A small network was shown many inputs. Here are its activations along a few directions, one row for each input.
In each table, some parts of the input vary, and every possible input appears once, in random order.
Descriptions start from the smaller parts, as in this example, which fits no table here: values(3) and (point or line(9) or (line(6) and ring(8))).
Shared parts are said once, and a part with two or three values counts as separate values.
In the rows, 128 means zero.

A family of inputs:
R1: [116 150  91  70 210  71  98 173  75 170 151  77  72  97 177 239 175 105
  15  80]
R2: [112 109 147 144 106 105 169 130 139 158 109 168 182 108  93 168 161 145
 145  69]
R3: [107 156 124 129 103  94 115 126 168 108 119 112 139 132 121  76  78  79
 120 197]
R4: [152 140 109 122 147 142 142 127 138  88 139  93  85 151 130  98  97 134
 130 171]
R5: [136 130 134 116 135 161 127 119 103 101 129 119  99 148 137 115 127 160
 135 127]
R6: [163 137 113 120 147 158 138 103 129 120 131 122  86 148 163  85 116 138
 130 148]
R7: [141 108 152 105 126 158 174 132 109 168 148 153 108 115 116 142 145 187
 133  71]
R8: [137 146 103 123 151 144 129 114 145  94 154  74 107 156 152  72  95 144
 122 179]
R9: [123 125 140 142 132 165 147 129  95 113 149 139 116 133 125 150 138 180
 120 112]
R10: [148 121 132 155 115 122  90 125 135 120 113 148 168 109 134 107  96  89
 151 156]
R11: [120 115 152 135 107 126 105 128 132 128 102 138 163 141  99 138 134 102
 164 120]
R12: [ 96 158  73 112 163  45  66 176 103 177 127  87 101  76 146 228 189  60
  26  63]
R13: [170 133 123 138 166 152 119 112 105 105 144 132 102 134 143 100  94 144
 140 142]
R14: [135 132 152 114 143 141 188 129 109 154 146 155 129 110 101 164 164 197
 135  76]
R15: [141 127 144 112 155 159 131 120  99 119 126 120 104 148 106 127 135 161
 151 116]
R16: [110  98 137 141 102 125 137 123 139 152 114 172 179 123 109 145 164 120
 149  98]
R17: [133 119 142 117 147 162 157 119 113 143 145 158 119 131 116 138 167 177
 135  97]
R18: [133 165 103 111 146 126 143 130 139  97 141  96  92 163 135  68  75 132
 112 182]
R19: [123 132 126 142 104 112 112 132 170 101 116 112 136 125 121 107  97  81
 143 184]
R20: [107 136 122 141 108 114 101 116 174 108 132  92 157 124 141  82  95  87
 137 195]
R21: [102 106 144 170  92 126 127 139 119 124 117 153 171 123 119 153 143 125
 135 118]
R22: [136 127 119 138  96 125 106 108 159 135 105 144 140 127 152  99 114  85
 148 166]
R23: [114 118 144 139  88 125 100 127 132 114 104 137 154 136 130 124 129 104
 152 137]
R24: [118  85 147 136  84 115 149 134 142 176 111 171 163 114 106 149 143 136
 145  69]
- What is each input in this table made of? => values(2) and (point or line(11))
- Changing only the values(2) part turns R17 into R16. The same change can be made to R9. Which row results? => R21
- Which other rows does R12 become when the values(2) part takes its other values? List them by row number. => R1

A family of inputs:
R25: [142 138 110 120 147 137 128 123 124 123 146 111  97 130 160 110 116 135
 107 146]
R26: [116 113 145 104 149 139 169 147  84 166 146 144 113 117 110 199 186 191
 103  42]
R27: [121 159  99 127 143  93 101 140 143 107 133  85 114 124 144 115  96  84
  93 177]
R28: [147 114 153 136 134 170 153 116 103 119 133 157 130 138 110 128 136 179
 163 105]
R29: [153 143 114 123 137 140 132 112 147 107 136 113 101 144 146  70  84 125
 135 178]
R30: [ 98 109 138 121 108  86 145 155 122 194 112 167 161  92 100 211 186 124
 104  42]
R31: [118 152 106 136 126 112  93 130 149  88 132  83 118 138 153  91  86  87
 110 200]
R32: [133 138 106 106 161 124 128 136 109 145 150 107  91 118 160 149 143 139
  83 111]
R33: [134 138 106  89 185 114 109 146  83 163 143 104  78 111 159 196 179 132
  68  71]
R34: [139 116 156 141 113 176 171 108 129 106 135 153 137 151 107  91 116 184
 174 136]
R35: [113 100 144 144 102 110 121 139 118 168 107 172 171 100 112 184 172 116
 134  66]
R36: [110 101 148 155  81 120 139 127 146 152 114 171 183 109 111 140 142 123
 149 106]
R37: [121 106 153 157  72 123 144 115 171 135 104 172 191 122  98  99 111 113
 179 140]
R38: [122 105 158 157  63 132 141 106 183 121  99 164 193 137  94  72  99 109
 200 161]
R39: [139 113 149 124 147 157 153 130  87 140 137 154 121 126 111 166 161 182
 138  71]
R40: [113 159  93 115 157  81 102 151 129 128 137  83 107 114 144 152 125  88
  70 143]
R41: [159 135 120 129 131 163 105 100 141  86 124 110 102 162 150  53  83 116
 160 193]
R42: [126 156 112 132 116 114  96 123 167  77 120  80 120 153 137  58  62  76
 135 222]
R43: [151 115 159 144 111 190 150  94 132  87 120 152 138 167 102  67 105 169
 204 154]
R44: [105 152  93 101 178  79  79 161  95 145 133  77  94 110 153 208 174  88
  51  96]
- Changing only one part turns R29 into R33. The same change can be made to R34. Which row results? => R26
- What is each input in this table made of? => line(4) and line(5)
- Start at R27 and move only the line(4) part, one step at a time. The first step leads to R25. Which rows follow, in order? => R28, R36
- Which other rows does R41 become when the line(4) part takes its other values? List them by row number. => R38, R42, R43

A family of inputs:
R45: [140 123 132 135 121 142 126 116 133 121 124 138 132 134 132 105 116 128
 148 141]
R46: [115 124 122 107 158 100 129 156  89 178 135 134 118  95 127 221 191 138
  78  44]
R47: [126 133 124 136 122 126 114 125 137 111 125 118 133 133 133 111 112 112
 132 156]
R48: [130 123 137 133 116 138 148 121 137 125 130 139 136 132 119 111 119 144
 144 133]
R49: [140 131 122 130 131 135 116 120 132 118 127 123 120 134 141 106 112 118
 134 150]
R50: [131 139 121 125 138 131 118 128 126 109 131 108 112 139 135 114 113 123
 123 151]
R51: [141 118 138 138 116 145 130 116 133 122 122 146 137 134 126 106 117 132
 155 136]
R52: [126 128 129 139 117 130 119 123 138 113 124 125 139 134 128 110 114 117
 140 152]
R53: [131 135 125 127 134 136 123 125 127 110 131 115 118 139 131 113 116 129
 131 148]
R54: [127 139 118 124 127 118 120 128 143 120 127 112 122 133 134 109 111 110
 122 153]
R55: [132 122 142 135 119 147 137 120 128 116 126 137 135 139 117 113 121 143
 152 134]
R56: [128 121 138 135 108 133 139 121 144 126 121 140 143 133 116 108 117 129
 151 137]
R57: [140 127 127 132 126 139 121 118 133 119 126 130 126 134 137 105 114 123
 141 146]
R58: [113 116 129 111 147 107 136 153  90 180 133 145 125  97 123 219 195 146
  88  38]
R59: [127 130 127 129 119 126 130 123 145 123 125 125 134 133 126 107 115 120
 137 147]
R60: [128 126 132 132 114 129 135 121 145 124 123 132 139 133 121 107 117 125
 144 142]
R61: [131 131 130 130 129 140 128 122 128 112 130 122 124 139 127 112 118 134
 138 144]
R62: [130 132 126 128 127 132 139 124 138 122 133 124 126 132 128 110 116 134
 131 143]
R63: [114 120 125 109 153 103 133 155  90 179 134 140 122  96 125 220 193 142
  83  41]
R64: [127 135 122 127 123 122 125 125 144 121 126 118 128 133 130 108 113 115
 130 150]
R65: [126 124 135 142 112 134 124 121 138 114 122 133 144 134 123 110 116 122
 147 147]
R66: [116 128 119 106 162  96 125 158  88 177 135 130 114  94 128 221 187 133
  74  47]
R67: [129 137 121 126 131 128 134 126 137 120 135 117 120 132 132 111 114 129
 123 146]
R68: [127 120 141 145 107 137 128 121 137 116 119 141 149 134 117 111 117 126
 154 141]
R69: [130 128 132 131 122 135 143 122 138 123 132 131 131 132 124 110 118 139
 138 138]
R70: [125 137 120 133 126 122 109 128 135 110 126 111 126 133 137 112 109 106
 125 159]
R71: [112 112 133 114 141 111 140 152  90 181 131 150 129  99 120 218 196 150
  93  35]
R72: [140 135 118 127 134 130 111 123 131 116 128 116 114 134 144 107 109 112
 126 152]
R73: [129 141 117 123 135 123 129 129 135 119 135 111 114 132 135 112 112 124
 116 149]
R74: [132 126 136 132 124 144 133 121 129 114 128 129 130 139 122 112 120 139
 145 139]
- What is each input in this table made of? => line(5) and (point or ring(5))
- Changing only the line(5) part turns R64 into R59. The same change can be made to R49. Which row results? => R57
- List by row number the other rows that have the line(5) part in common with R58. => R45, R60, R65, R69, R74
- Which other rows does R48 become when the ring(5) part takes its other values? List them by row number. => R51, R55, R56, R68

A family of inputs:
R75: [137 138 120 125 138 137 116 122 129 107 130 109 111 142 138 104 109 122
 130 157]
R76: [120 141 120 128 132 121 120 132 133 110 132 105 122 135 130 118 114 118
 118 153]
R77: [135 135 118 136 128 130 105 121 136 107 125 115 124 135 144 101 104 105
 131 165]
R78: [113 124 120 103 163  94 127 161  83 185 135 134 114  90 128 234 198 137
  69  32]
R79: [128 121 137 137 105 131 136 119 149 127 118 142 148 132 118 105 117 123
 153 140]
R80: [111 113 131 111 148 106 138 155  85 187 133 150 127  93 122 231 205 150
  85  25]
R81: [137 120 142 135 117 152 136 116 130 115 124 140 134 142 119 104 117 142
 158 139]
R82: [120 123 141 139 112 136 140 125 136 117 126 135 144 135 112 117 122 138
 147 136]
R83: [135 142 115 119 142 127 129 126 134 121 137 110 108 132 141 109 112 126
 116 150]
R84: [135 123 136 131 120 142 149 118 137 127 131 140 131 133 122 107 119 147
 145 132]
R85: [136 118 139 146 109 145 125 114 138 114 120 143 147 135 125 100 111 126
 160 148]
R86: [127 138 117 127 124 116 115 126 147 120 124 112 125 131 137 106 108 102
 124 158]
- Changing only one part turns R83 into R84. The same change can be made to R76. Which row results? => R82
- What is each input in this table made of? => values(2) and (point or ring(5))
- Which other rows does R86 become when the values(2) part takes its other values? List them by row number. => R79
